These are the activations of a small network on made-up records, seen along a few directions, one row for each record.
Here are examples, each followed by its value of one field, LEBEK.
The largest differences between rows may come from other fields.
In the rows, 500 means zero.
Random noise pushes rows far along 7 fixed directions. That doesn't count. These rows show it; they differ only by the noise:
[385 705 639 579 537 331 456 725 426 563 595 411 613 615 540 481 507 450
 310 502 525 637 507 611 468 423 620 519 417]
[447 667 650 569 725 619 517 583 503 438 453 478 397 517 580 485 427 392
 439 606 527 642 370 433 522 678 482 347 556]
[668 562 470 448 448 545 534 444 492 516 592 500 500 563 386 569 546 495
 599 429 504 406 497 500 587 351 452 495 533]
[750 452 418 559 533 506 675 501 552 434 394 480 371 666 525 473 452 511
 577 431 529 541 359 453 445 540 713 277 497]
[279 748 680 539 650 451 337 668 381 527 589 462 536 406 532 596 464 376
 334 603 536 676 431 503 515 627 400 579 488]
[534 624 499 517 513 251 338 599 163 574 735 484 533 490 264 811 498 437
 287 404 508 566 418 626 594 367 597 623 421]
[589 422 492 483 456 466 420 436 367 527 628 564 469 537 310 632 518 471
 470 505 506 350 634 427 427 420 473 480 402]
[484 558 518 463 551 555 451 464 446 554 629 543 459 576 321 571 554 454
 489 563 518 323 680 499 611 306 425 519 494]
[869 583 600 463 486 777 666 345 546 420 588 500 471 636 404 478 524 478
 654 394 439 383 413 439 609 373 396 262 624]

[735 534 622 580 586 563 626 498 393 428 560 487 444 674 434 502 456 461
 389 420 426 535 379 529 544 436 645 220 529] => zuko
[651 373 324 429 324 426 528 393 471 538 568 529 535 538 345 564 557 582
 570 382 476 344 573 596 558 274 559 587 508] => fadir
[431 426 485 387 481 606 315 317 396 492 582 595 477 280 346 646 510 477
 535 558 469 353 578 439 587 506 257 623 552] => rak
[436 585 578 393 367 592 428 448 603 475 521 478 673 313 612 441 536 529
 621 463 437 536 443 496 531 551 221 665 605] => vodam
[448 532 404 511 515 402 564 576 561 532 435 455 509 553 535 449 522 546
 492 461 538 547 480 643 592 407 660 571 521] => zim
[442 359 332 553 541 284 488 561 400 513 409 524 414 480 491 590 435 532
 394 490 510 593 447 564 476 578 726 554 436] => vana
[554 424 575 464 386 566 433 388 443 490 594 549 582 419 433 526 512 494
 508 479 448 408 562 458 418 483 351 513 480] => fadir
[430 368 580 481 395 501 411 437 472 503 548 546 591 457 481 437 523 524
 442 528 437 388 675 469 377 467 417 519 424] => vodam
[409 515 415 461 532 605 579 482 710 504 362 490 467 479 608 371 526 533
 657 557 542 471 536 513 592 494 462 557 586] => zim
[490 654 571 397 379 679 555 453 717 495 517 430 667 494 607 318 586 553
 677 455 465 443 526 561 626 359 311 583 646] => rak
[563 501 598 559 652 575 455 494 398 398 455 525 370 396 521 604 394 411
 449 541 506 637 302 334 396 826 464 339 489] => tepov
[477 604 417 439 473 410 389 532 443 545 555 492 505 375 453 680 512 469
 571 479 559 552 409 485 550 535 401 684 509] => vuk
[468 638 568 494 511 492 442 543 431 565 646 485 547 570 410 555 537 454
 448 521 512 451 587 520 551 374 436 536 481] => vuk
[465 594 601 521 364 300 432 651 439 561 629 423 710 534 536 493 549 529
 378 407 474 588 519 574 386 444 517 601 396] => rog
[434 741 435 491 624 427 529 629 483 551 523 431 475 532 489 581 521 473
 481 465 530 616 352 683 810 348 574 617 625] => zuko
[419 743 763 532 383 425 444 677 488 605 699 408 766 566 579 426 573 452
 393 485 499 579 590 520 359 431 352 570 398] => vuta
[504 573 485 509 584 419 380 543 311 517 568 521 418 328 430 777 448 411
 452 509 558 641 311 412 488 714 403 582 482] => vuta
[563 540 370 463 457 373 464 532 454 532 516 476 488 442 451 644 515 513
 565 413 546 547 388 520 552 499 532 622 487] => tepov
[494 215 374 438 382 572 538 342 661 482 368 600 466 452 528 384 532 584
 661 557 496 305 713 382 359 530 432 513 470] => vana
[519 599 503 436 388 562 626 518 724 562 522 445 622 654 554 305 630 569
 654 454 489 362 665 577 611 213 440 555 546] => rog

Here are new rows. What is LEBEK for each?
[542 436 527 564 489 480 562 520 510 462 439 488 508 548 571 421 457 510
 452 477 484 562 447 523 400 545 623 393 474] => fadir
[564 598 535 480 496 631 639 469 603 487 504 462 544 593 526 381 534 521
 557 448 464 467 477 623 681 310 509 460 633] => fadir
[541 511 518 463 575 649 508 383 434 491 572 554 431 494 348 559 508 465
 490 517 461 379 526 550 694 365 429 470 600] => fadir
[518 451 567 554 373 325 440 559 345 519 584 469 644 473 499 536 478 512
 328 408 460 596 454 573 348 505 602 521 398] => fadir
[532 351 357 494 505 419 522 451 420 522 496 551 421 524 369 573 507 540
 455 468 481 404 565 581 595 370 638 525 486] => vana
[230 474 461 430 375 410 388 550 630 553 446 490 634 379 630 390 548 557
 544 568 507 489 650 522 431 517 388 739 476] => vodam
[271 446 409 434 379 399 396 553 645 625 493 542 558 452 543 467 587 515
 628 634 606 363 814 389 330 488 341 738 368] => vuta
[725 513 728 526 450 635 532 434 429 412 605 510 564 530 491 486 470 453
 470 430 402 512 418 391 371 569 390 281 496] => zuko
[301 530 487 529 628 411 368 566 381 499 473 499 447 383 494 590 446 463
 349 583 525 611 442 547 549 613 551 580 496] => rak
[623 525 376 523 465 323 523 569 432 505 450 460 466 471 543 624 453 507
 521 387 531 688 229 509 468 620 617 524 497] => zuko
